Each row below is a small network's average activation on inputs in which a field has the value named, seen along a few directions.
Values that are neighbours, or in one group, have similar rows; names and order tell nothing.
Random noise pushes rows far along 23 fixed directions. That doesn't count. These rows show it; they differ only by the noise:
[-212  117  -99  -30 -390  210  130  202   95  -24 -145  341  473  270
  313 -113 -251   93 -164 -107  150   54  -90  454 -353  -95  -34  362
  -90   46 -111 -292 -223   -1   37  126   47  -66]
[ -18   34  162  159  116  135  -47   43   -9 -106  -58  204 -123 -316
  -51 -123  167   82  -59  188  -40  142 -312  281    7  -21 -120 -147
  -86 -283  136  -16 -542  101 -172  -75   83  -63]
[ 223  -21 -301  -49   36  -14  100  -85 -209  -50  115 -239  143 -344
  129 -310  315  196  143  -10 -259  -29 -317 -143 -208  163  450  235
  -98 -311  425 -142 -431   47   15 -163  243  160]
[ -26  167  416   98 -107  205  -58  233 -266 -102  -22  207 -139  221
 -325  -54  -98   99   -2 -237 -130 -152  -85    4  -20  136 -249 -166
  242 -180 -159  -11 -386  274  148    8 -109    5]
[ 164   40 -118  206 -301  -52   92   84  191   19   26  405   19   -2
 -227  233 -173 -320   67 -123  127   30   55   75   10   79 -262    5
  103  315 -165   15  338  137 -382  338 -144 -280]
[ -21  -99  -27  147  -90   62  205  -97   85  101  -94   26  264  -99
 -138   54  -75  284 -337 -153  214 -297  129   37  308  259  191   48
  -74 -217 -148    3 -164  397  234   17  231  -14]
[ 158 -173 -115 -231  275  114 -167  -94   94 -430 -158  136  -98 -145
   74  364 -177 -226   68  215 -319 -135 -274 -178 -125 -149  -70  -82
  -39 -361   18 -237   44 -119 -355 -427  -21 -240]
[-127 -174 -165  -72  259  296  -90 -304  317  -87 -353  111   13 -230
 -182   25 -172 -381  -80  244 -380   94  236 -297  216   87  385 -219
 -125 -200   -4 -250  375  315 -716  -38 -190    3]
[ -41 -102  445  -81    9  210 -283   29 -238 -577  138  263 -243 -100
 -198 -324  -63  115 -482  -31  -92  223   -7 -251  355   40  -45  -73
  177 -222 -117    1  -31   62  262 -276 -225  202]
[ 140  497   75  180   47   61  363  -73 -333  -82  368   12   23   16
  130 -256   61  217  -18   14 -139 -135 -278  297 -244 -204  -65   73
   53  198  111   30 -183  -69  102  189 -191   38]
[  51 -439   -6   76  338 -280  387 -296  174  -87  -16 -200  -56   35
 -619  463 -156  200    5  333   70   47 -100 -106 -187 -199  -14 -424
 -135  475 -338 -200  591 -247  -45  274 -110   38]
[ 119   94  -89   69  -53  -55  150 -170  -17 -118  182  186  387  -14
  278   23 -345  136 -131 -142  298 -363  -33   62  135   76   75  466
   25 -114  132   41  -30  126  119   42  146 -102]
[ 154  -25 -540   33  -69 -104  -12 -409   38  -16 -105   53  -29 -136
 -237  -26  -41   13  337 -159  -81  176  -91 -329   58   31 -110    4
  281 -140 -156  207 -128  156  -82 -301  394  130]
[-272  270  170  118 -487   97   21  183   78  241 -232  123  107  476
  106 -404 -169 -355  332  -93   77  200  219 -103 -294 -235  132  400
  -63  148   15 -189  159   42 -253  233   68 -126]
[ 296 -280 -261 -160 -156   50 -467  372 -166 -618 -164  -94 -322   60
   49  -57 -115  221 -400 -220   27  148  -86 -311   62  216 -207  508
  434 -456  -21  -39 -289  101  156 -245  299  202]
[  79   59 -161 -156  371   68 -197    7 -159   68  -91   28  127   63
 -132  130   32   92  -92  244 -279  -54  -92  -63   -4  217    1  -31
  127 -388  284  -18  210   39 -205  -94  -48  -59]
[ 170  249 -118  255  -15 -189  121 -164 -220  176   62 -246  149   89
 -316 -210 -281  -61  185 -209 -205   22  225   16   75  326  246   36
  307 -247  449  410 -369  214 -127  444  214   52]
[  69   15  590  303   63 -128 -243 -112 -145 -173  252   18 -164 -136
   23  -94  -87 -127 -179   15   94   36  -30 -156  271 -276 -247  225
  102 -105  186  277   -4 -129 -156  171   17   14]
[ -78  285  -39 -334  395  293   81  -59   21   45   -6  308 -341  -49
 -132 -136  285  295  311  521 -151  106 -506   76 -335 -254  -72 -224
 -264  271 -155 -192   66 -100 -289 -222 -129  412]
[  19 -122 -440   59  -52  134 -293   -9  -44 -181  330    4  363   34
  170 -209  284  224 -706  -70  -83  226 -153   75  123   71   16   76
  130   23  381  124  134  -59  227   96   27  343]
[-100   -7   57 -249 -285  -17  230  114  321  -82 -457   77 -295  191
 -348 -202 -258  191 -285  314  342  301  346   -6  108 -187  251  101
 -298  193 -471  -39  265 -122  122  -34  235   60]
[ -34   14  158 -231 -133  127  -25  440  266  133    3  -80 -494  -65
  340  135  143 -268  271 -113   29   31  -13   70   -9  143   22   98
  -38 -139 -294  -17 -282   23 -115 -109   67  -37]
[  -2  -90  103  645 -566  -75 -141  196  327  -16   91  298 -138  118
 -319 -372  108 -378 -178 -132  264  392 -102 -182   54 -166 -233    3
   94  100  172   71   93   91  -79  313   73 -443]
[ 280  131  270 -541   90 -225  -97   84 -739   40 -181 -145  205 -133
  -23  100  121  213  316  111 -309 -204  123 -133 -261   40    9  330
    4  294  156 -182  286 -388 -195   11 -357  292]
[ -22   89  199   27    3  456 -164   65  264  -33  -94  -59 -278  122
  172   40  -22   74  -91 -169  -82 -369 -100 -183   62 -204  -53  361
   33   82 -222  -75 -250  352 -483  277  223  656]


Field ZAD:
nas: [   1 -108 -287 -107  -17  171 -132  168  380 -115   64  284 -185   69
 -152  135  -70 -150 -163   -6   14  237   27  151  157  287  -46 -252
  110  126 -102   62  235  128  -76  117 -109   19]
telep: [ 104 -193  384 -311  224 -151 -195  407  -36  -22   14 -309 -721 -116
 -133  270 -186   71 -152   27   56 -191  110   16   -7  123 -126 -185
 -250 -109 -248  347 -460 -200  149    4  -41  278]
danud: [ -30   28 -192  -92  184 -113   54  121  134  435  -70 -147 -257 -208
 -107 -192  -26  212   92  124   74   13 -147    2 -327  153  -14  -49
 -244 -172  -59   30 -422   15   17  -76 -105  -28]
kag: [-188 -168  217  156  -88   68 -517  180    1   16 -216  208   61  134
 -114 -275  230   37 -314   59  407  -24  281 -363  454   44  -69  109
  -50  -26  248 -116  450  269  163 -202   -6 -101]
remur: [ -86  223  274 -200   15  147  -16  200 -115  498 -230 -144  -56   67
   32 -162  538  383 -173  197   -7 -136  124 -101  104   -1  192  218
 -232 -245 -204 -110  255   95  285 -314  150   22]
pibi: [ 117   53  665 -101 -189 -126 -256   19 -591  -31   82  369  618 -137
 -201 -107   17  110 -105   -3 -302  265   93  -27  -29   97   43  481
  201 -242  275 -104  247 -300 -176  201 -129   63]
fofe: [-313 -208    9   11  189  -24  208  -83 -148  207  -69  282  178 -206
  -74  274 -462   69   45  182  370  404  232  287 -130  275   78  345
 -343 -236 -594 -147  286  332 -416  140  194  169]
gugin: [ 162 -416  196  -47   11 -106 -330  126  -18 -110  -91 -281 -327  233
 -535  406   35  -96  334 -219  -36   50  153 -406  209  222  -21 -150
  272    8  -33  169   30  116 -142  182  437  482]
bav: [ -80  -32  -91  149   -9 -223  223 -379  457   64  193 -117  -85  -64
   48 -241 -199 -329  263 -126  155   -2  170 -116  153  -87  192 -315
   24  602  147  155   43 -105   47  325 -352  -80]
vure: [-217 -265  -66  342  232  196 -328 -177  240  188 -173  237  412   52
 -291  -36 -227   55 -316  -23 -101  -97 -103 -165   72  261  -98  -87
  229 -495  311 -148 -121  385 -242  239 -108 -151]
tibid: [ 107  -87 -136  181  -57 -421  353 -118 -218  -99   47  119   19  133
 -613  -58 -414   18   75  305  146  382   37 -106 -488 -185  148  -16
 -396  -30 -141    7  422 -243  121  -17  208 -274]
The values of ZAD form a star with 5 arms.
How many steps from neighbour to neighbour lead from tibid to remur, at the fewest?
> 4
List every value one step from bav, in the order listed.
> nas, telep, danud, fofe, vure

Field MOR:
tivi: [-280   78   92  -39   97  326   86 -436  410  289  -13 -349   99  -50
  629  136  265   29  -41  -97  -76 -252   81   23  385 -355  131   58
   29  -69 -307   35  -18   -8   91 -215  256  211]
tad: [ 347 -431  296 -153   18 -419  142  -12  390 -794  -39 -163 -869   41
 -669 -264 -634  204  -86  134  325   95  -40 -632  202 -118  161  -81
  210   29 -195   73 -138 -408  568 -162   10  -99]
zar: [  60  467  141 -310  186 -312  741 -116  -79   72   23 -418 -358 -108
  -33  -95 -559 -462  601  173 -132  182  797  328  145  292  902 -193
 -209 -137  -77  270  -45  -55    6   43   14 -283]
tulu: [  46  403  269  165  300  256  603  116 -256 -392  244  386   46 -212
  150  -32  -88   82 -367  273  135 -187   74  730  343  358  122 -143
    2  156   97 -244  130  409 -100  325 -533 -296]
bemak: [ -49  345   29  511  224  445  173 -147  312 -542 -164   32  130  204
  302  204  666 -297 -595  530 -209  -88  105  549  791 -520  -73 -608
  146  138  481 -119  626   26 -159  -27   87 -600]
punu: [ -80 -232 -264 -104 -170    4 -218  137  338 -144  414  522   74  535
 -585 -106 -229   54 -260  136  210  208 -399 -452 -360  -61   38 -276
 -151  265   51  -17  681 -184  284   13 -129   99]
gofe: [ -14 -209  -83 -196   46  122   48 -247  371  180  404  421  377   -4
 -276  405  182   93   28   50  -51 -278 -426 -126  127   81  154 -222
 -321 -279 -156  105  134  -67  131 -370  522  188]
nin: [-406 -279  371  342  -47   97  147   60  107  203  327  401  422  317
  -15   -8  118  -55  338   67   68  456 -577   58 -490   46  185  254
  -82 -518  -58 -489    7   26   14   75  369 -260]
beg: [-311 -347 -460 -263  343  279 -411 -337  447  275  233 -474  316 -148
  441 -272   59  306 -742 -123 -291 -270 -227 -395  -80  -62  299   43
 -279   67  213   44 -165  -94   80   96 -219  818]
gul: [ -16 -228 -257  189   64  153  300 -278    3 -391 -152  152  168 -219
 -244  292 -144  -38 -120  -48 -585  497  -82  111 -309   14 -242 -242
  404 -247 -628 -463  192   61 -290 -135 -231 -271]
supi: [ -27 -570   90   36   87  -83  207  124  193   84  552  103  283 -243
 -102  538  267  121 -293  105 -138  759 -616  417 -438  251 -240  -68
  195 -254 -419 -369  291 -438   66  245 -189 -245]
ful: [ 454  227 -156 -133  519 -410  345 -438  -18  243 -282 -543  205  -68
   83  214 -208  295 -159  473 -118 -513  144  -48  106 -312   -1  375
  156  340  211  110  692 -408 -310  369 -271 -232]
pirap: [  82 -130  193  535 -343   -3 -250  236 -612 -308  -59  145 -155  -66
 -347 -190  378  186 -340 -136  363   70  -41  -97   12 -148 -314   45
 -290  -16   43 -121  -93  475  113 -163  373   15]
dipas: [ 103 -311   69   75  110 -404 -264 -513 -206 -322 -230    7  394 -390
 -373    7  446  119 -171  250  213  409  408  -37  958  -15   31 -321
  201  237  479  249  514 -207  220 -307  184  -40]
teger: [  25  157  166  -95  -75  -37  -42  -70 -119   68 -377   89  279 -115
 -149 -326 -455  224  -94   54  180 -398  312  281   93  -44  198   76
 -295  371  516  133 -534    4 -138  468 -209  295]
fenot: [ -49 -102  106  359 -340  133 -229  -70  769 -179   62 -159 -129  231
  392 -256   -5  117 -832 -248  293 -212  -58 -295  386 -675 -381  379
  205  350  -98  154   23 -161  222  277  121  114]
fepof: [ 378 -435  125  -70  -49  -13 -321  260  451 -166 -179 -238 -599 -232
 -511  412  260 -144   23   -6 -301  -16 -235 -112   68   21  -70 -404
  -30  161   69  250 -449  -86 -456  317  307  467]
dapu: [ -59 -368   96  -54 -204 -252   82 -138  271  -44  474  444  413 -146
 -197  222  -86   16   20 -158  250  228 -224  101   55   87  -75 -267
   54  348 -147  109  148 -375  377   53 -194  -32]
dazi: [-177  298  483  100 -348  299  340  487  167  176 -566   65   51  311
  -85  104  -24   84 -279 -124  -84 -240  194  595   47  170  156  -98
   15 -590 -247 -162 -747  303  194  154  266 -531]
daga: [ 124  -19 -277  287  195   12 -516   97 -120 -286  234  233  195  439
   49  -20 -396 -312   87 -128  312 -524    0 -337   76  234  -61   79
   17  -34  896  171  261  375   -6  127 -106 -184]
vin: [ -94 -304 -481  572 -319  -83  -12 -452  114  304 -207  249  747  -18
 -334    5  -57  184    0 -393  188 -167 -137  -61  -75   30 -142 -126
  -39 -205   85   81 -566  409  164  -12  558  -66]
duz: [ -83  243   -4  143 -474   66  134  151   70  133 -207  -39 -119  413
   52 -259 -577 -135  135 -358   13 -266  -17 -330 -441 -249  -89  349
   81 -166 -344 -132 -312  192  -32   46   -6 -247]
The values of MOR form a star with 7 arms.
How many steps from neighbour to neighbour lead from fepof to gofe, at the fewest?
> 3
List every value one step from nin, in the order listed.
> dazi, vin
List every value one step from fenot, in the order listed.
> beg, gul
List every value one step from zar, in the order listed.
> tad, dipas
List every value one step from punu, in the order listed.
> dapu, duz
List every value one step from tulu, in the order listed.
> bemak

Field LESUZ:
kana: [-299  -60  -83  615  -86   13  231 -127  -13  479   54   34  288  -40
 -414 -133  187 -115 -141 -114 -107  254   91   48  -46  226   82 -497
   29   16 -132  -59  149  395  -26  340 -246 -258]
lemo: [  51  183 -198 -141 -111   21  -88 -115 -663  -75   52   37  577   38
  134   30 -130  -32   17 -314 -188   -5  493   40   72  256  138  386
  116  316  118   19  473  199 -290  217 -114  471]
tatav: [ 191  383 -249 -102    9   -9  103   63   19  128   45  305   90  -36
  203  -61  350  147 -340  496   79  -18 -351  331 -238 -393 -134  164
 -399    8  217  -12  299 -388  -17 -251   58 -352]
vot: [ 140  121 -753   -4  268  -18  170  -73 -123  -85  -67   -8   91  175
  -17  300  129  310   -4  285  303 -224   -5  132   41  160   94   62
 -234  122  139  -32  499  360   -7 -191  464   -9]
mavem: [ -42 -182 -409  115  -81   23 -345   46  -92   72 -238  249 -199 -215
 -333   14 -253  -94 -198 -131  222 -237   49 -188  -54  113 -233 -408
 -468 -243 -101  191 -465  436   48 -412    9  -71]
topu: [ -56 -101 -161 -209  -92 -129 -385  218 -101  212  -56  266  320  179
  -35   10 -143   62 -419   58  -18  198   50  -26 -255   97 -308  131
  -22    4   58   17  447 -360  147    6 -361 -177]
terok: [  48  203 -354 -285  247  226  -17  -40 -162 -341   80  -82 -229 -153
  566  211  -54 -397  421   47 -308 -193  -39  169 -112  -22  110 -161
 -126  -80  211   -1 -272   17 -337 -326  -69   -8]
riliv: [ 338   65 -278 -127 -310   45   39   25    4 -247 -511   70 -119 -117
 -296 -450  145  297  -21  179 -116  -24 -211 -244 -229 -303  115  251
 -136  206   70 -226 -157  -78 -137 -132  194  192]
modum: [ 479    4  -93   19  101   -8  -28  117  217 -340  392 -124 -283 -166
  194  272  285 -219  128 -205 -277 -399 -263 -102  182  165 -169 -235
  452  201  270   38  -74 -111   32   63 -345 -201]
lup: [ -18  -43 -570  159   35 -163  154  114  240  301   56 -462  -61 -243
  333  -73  489  -68 -322  175  -98  579  168  408   39   87   39  -99
  176  135   27   77  245 -208  -91  303 -183 -158]
tig: [  46 -135 -221  308 -114 -116   67  -89 -146   38  205 -326 -411 -499
   71 -110  377 -488  328 -188 -239  383  112 -227    1   95   57 -334
   -8  -63  -93   97 -121  118 -166 -171 -115 -145]
lifif: [ 106  -59 -121  418   57 -189  265  -85   90  219  349 -355   23  -23
   29  -54   17  139 -398  -30  203  145   28  114  202  164  156  268
   66 -187   97  354   70  108  198  415  296    8]
satar: [  82  236  -99  -96  -74 -276  319 -155 -100  179  391 -231 -212 -215
  396 -105   61 -122  390 -163  113  119   57  205 -116 -161   33  137
  -40  320 -159  302 -219 -282  169   -7   36  153]
rupuv: [  16  -75  -14  310  254   60 -456  -26 -149  -74  234  236   95   28
   77   92  -18   45   85  -62  230   47 -249   -6   46  106 -421  309
  343  103  388  -25  233  291 -402  399  -48  255]
siv: [  57 -255  207 -214  -89    8 -142    3  295  -52 -248   -5  152   85
 -136  164   92  169 -116   98  -89 -126 -212 -206  -84 -317 -110    8
    5   47  -87 -234   51 -376   63 -120   21    6]
simev: [ 297  202  461   26  387   87  381 -552   22 -253  325  -11 -190 -628
 -112 -311  -22  525 -414   43  -73 -504 -202 -348  544  -94  137  122
   94  -13 -246   36 -116  145  144 -100 -293  286]
vukuf: [-169  262  240   16  101   49  155  -51  -18  224 -247  425 -193  269
 -426   28 -102  282  266  322  243  113 -181    3 -172 -261 -452   -3
    4  -39 -597  -56  262   30    0 -277  145  -65]
boge: [  82  146 -104   99   97  -10  142  111 -305  -92 -250 -326 -231  142
   63  -23  119   30   45  196    8   13  128 -177  -56   54   64  342
  133 -274  -12 -283  343  172  -86  -65  186 -299]
gibi: [ 102  280 -128 -384  238   93   91  193  -96  140  109 -116 -220  119
  233  231  -75  131  280  127   35 -247   10  282 -137  128  110   36
 -136   71   18  122  -70    5  -28  -19   60  185]
rafu: [ 187 -266 -197  171  -69 -270 -277 -146 -187   -7 -341  -40  418 -195
 -131   69  397  219   12   12   11  161  -89 -204   97  -47 -379  255
  432    0  256 -155  203 -128  -79  -70  122 -105]
dubav: [  39 -124  215  233   66 -116    7  -64   57   24   31   59  -37    0
 -305  -22   51  230   58  -99  226 -340 -152 -181   76    4 -224 -164
   74  184   51    2 -149  109  285  125  -97  -79]
dapub: [ -28  296 -300  -73  118  212  295 -171  330  -29  104  238 -257  -21
   15 -177 -385  -80 -155  131    3  -72  -13    8  -20  -16  302 -137
 -237  -68 -248   94   46  245 -148  -17 -148  -59]
The values of LESUZ form a star with 7 arms.
List every value one step from siv, in the order listed.
> gibi, rafu
List every value one step from dapub, in the order listed.
> kana
List every value one step from lemo, in the order listed.
> vot, simev
List every value one step from boge, in the order listed.
> terok
List every value one step from riliv, in the order listed.
> lifif, vukuf
How many steps from neighbour to neighbour lead from modum to topu, at the fewest?
> 2

Field RILEG:
monir: [ 104  127  -34   37 -245  147 -159  542  -70  129  151 -124 -470  390
 -116   68    7  -99 -309 -237 -147  101  183 -202 -117  148 -161  222
  219 -146 -373  138  286  147   19  193   -5   53]
dogip: [  85  -79 -737 -133  610   25   20 -361   41  243  303  -83 -113 -365
  -15  186  587  286  343  105 -307  215 -491  -38   18  338 -122 -428
  296 -232  -81  162  -84   96  111 -465  111  262]
feze: [  25  155  206  -24  -71   41  -79 -139 -474  124 -208  159  314 -197
 -330  234  163   -8   55    7 -196  -91  308  206  212   98   38 -283
 -215   87   79  179   16  191 -261   42   92  211]
sog: [-119  -22   93   14  -46  239 -110  360  227  145 -387  -93 -139  162
  152  174   99 -251 -163   74 -111 -144  175  -25  -13   50   19   82
  -12 -198  -74 -317  166  191 -376  138  -84 -301]
mogur: [ 153 -115 -354  -56  -20  -64   11   -4  331  123  -67 -127    7   65
  -43  368   26   31 -442  -56  -79 -196  -26 -170  134  -12 -280 -121
  219 -170 -330   38  369 -133  243 -259  -76 -416]
pagi: [-218  128   42 -441  268  142   76  -69 -165  280   48  570  275   15
  -33  186 -117  221  306  165   75 -164 -227  163 -298  112 -174  -64
 -237  310 -323 -219  276   -8 -169 -109 -414  321]
lok: [  67   26 -542   61   -1  126  -47 -182  106 -351 -122  320   60 -244
  203  -99  161  371 -286   -7  475  -15   11  314  419   48 -369   12
  227  774  -36    5  103  295  -23  153 -170  403]
gak: [  23 -290 -182  153 -424 -206  -58 -308  -43 -276   27   38  650   13
  -23  -27  113   97 -191 -392  120  141  195  -12  279 -104 -164  -52
  363  601   52   -1  222 -189  425   81  -54  152]
gev: [ 132  130  -24 -190   42  -99  -44   27 -164    7 -255 -236  126   81
  165  122  386    0   27  382  254 -363  497  -86  310 -149  371  105
 -424  703  501 -139  935 -110 -159  129  -27   54]
ner: [ -69 -154   -6  152    1   97 -157  110   98   76  301   17 -227 -363
  239 -128  283 -325 -213    3    7  277   92 -154  169  122  173  133
 -258 -195  -40   35  218  179 -226  -57  -28   30]
depu: [-238  135  122 -256  181   55 -196  -86 -287   30 -222  158 -122 -148
  -93 -325  -98   65  334  167  -54  409  138  134  -39   66    2 -135
  -33 -102   18   98 -318    2 -126 -182  -80  303]
nuver: [  77 -260  377   -4 -144   36  -77  -19  250    6 -293 -147   34   50
 -296  349 -120  122 -288 -229 -278 -325 -127 -109   17 -213 -358 -193
  247  -42 -366   11 -386 -188   19  150  -31   84]
loz: [-137 -269  -94   99  -70   34 -168  346  110 -268  246   24 -527   -9
  134 -339 -124  -72   88 -194  340  350 -231  -45 -274  123 -148   63
   32  202  -90 -131 -376  142  103  125 -211  171]
tuma: [ 154  -47 -392  -45 -239 -152 -165  398   72  406  -74 -132 -196  100
  208  -13   28   17  134 -456  104 -161  -94 -213 -417  167 -694  287
  548  500 -332 -172   72  -32   54  251 -744 -108]
motik: [ 106  141   73 -206  142   30 -137   34 -338 -118 -369  327  143 -199
  -79  113 -332  139 -170  190  -78 -152   26  242 -116   -6 -360   85
  -37   20  -41  -86  -66  -11 -389    0 -403   -9]
A value of RILEG combines one of 3 hidden first parts with one of 5 second parts; all combinations occur once.
dogip and lok share the first part; dogip and ner share the second. Which value has the first part of ner and the second part of lok?
> motik
tuma and nuver share the first part; tuma and gak share the second. Which value has the first part of gak and the second part of nuver?
> pagi
